A small network was trained on invented records. Each row is its activation on one of them, seen along a few directions.
Records have a field called MED. Each example row is followed by its value.
The largest differences between rows may come from other fields.
(in the rows, 128 means zero)
[153 186 137 153 124 134 136 153 136 165]	zel
[139 158 132  98  85  79 124 144 144 152]	gedam
[129 142 157 174 146 101 107 159  99 121]	mokov
[122 138 145 124 115 149  88  63 129  57]	mov
[121 159 170 130 112  83 118  92 129 129]	mokov
[ 26 153 150 202 128 106 109 223 104 240]	mamam
[125 126 129 146 102 108 120 163  83 159]	telut
[148 148 132  95 109 115 158 152 110 126]	gedam
[151 118 110 107 101 122 141  77 121  32]	gavo
[161 162 115 131 110 180 108 125  86 107]	zel
[150  99 120 120 157 154 134 110  78 115]	telut
[164 125 120 148 141 153 115  18 164  11]	mov
[ 96 160 175 123 167 135  87 199 128 174]	mov
[ 64 187 177 176 152  77  96 228  87 210]	mokov
[167 146  98 126 117  94 124 159 129 120]	gedam
[ 74 147 107 180 128 105 129 102 149 164]	mamam
[133 158 114 139 140 135  93  82  75  80]	mokov
[ 93 126 153 135  82 132 153 140 150 154]	sal
[164 110 111 139 127 121 171 101 142  32]	gavo
[200 146 114 115  95 164 123  50 124  64]	zel
[ 97 105 149 170  83 117 102 111 130 141]	mamam
[162 131 134  78 128 175 143  83 144  93]	zabis
[171 133  89  85 137 192 101  66 124  59]	zabis
[104 149 134 138 135  95 169 177 131 118]	gavo
[139 171 152 119  96 142 131 131 125 155]	zel
[ 64 143 170 126 182  99  96 203 110 165]	mov
[ 86 156 134 104 104  95 139 150 122 124]	gavo
[172 115 105 136 146 131 107  76 151 121]	telut
[143  85 115 158 126 187 172  54 102  60]	mamam
[109  89 137 100 105 115 106 154 146 127]	zabis
[ 68 155 146 153 135 151  93 226 134 238]	sal
[141 158 131 125 132  93 162 198 126 157]	gedam
[107 109 101 106 132 160 168 132 116 131]	sal
[127 134 156 108 125 138 133 129 119 180]	telut
[ 99 125  99 102 147 108 134 140 169 135]	zabis
[118 108 122 136  97 162 131 112 122  91]	sal

Here are new rows. What is MED for each?
[177 165 124 159 120 144 110 141 123 126]	zel
[104 100 123  96 100 100  84 141 152 128]	zabis
[178 110 127 116 148 172 130 116 156  87]	zabis
[129 128 118 104 163 141 149 107  86 148]	telut
[167 127 104 118 116 145 132 121 165  71]	zabis
[110 140 183 123 126 153 149 110 125  99]	mov
[ 88 115 124 118 108  93  93 182  96 198]	telut
[129  89 127 190 130 148 158  93 130 100]	mamam
[113 170 111 141 118  76  84 244 106 190]	gedam
[142 128 117 173 125  93 133 171 101 160]	telut
[146 142 130 141 142 148 121  95  70  76]	mokov
[163 101 142 113 119 151 127  94 118 127]	telut
[152  98 106 122  93 170 154  53 139  48]	sal
[111 108 104 106 135 162 174 132 112 128]	sal
[ 94 103 141 160 100 139 125 107 113 132]	mamam
[143 120 127 114 110 127 149 119 105  51]	gavo
[ 99 163 111 131 131  87 147 149 144 113]	gavo
[102 145 105 141 117  88 101 170 129  99]	gavo
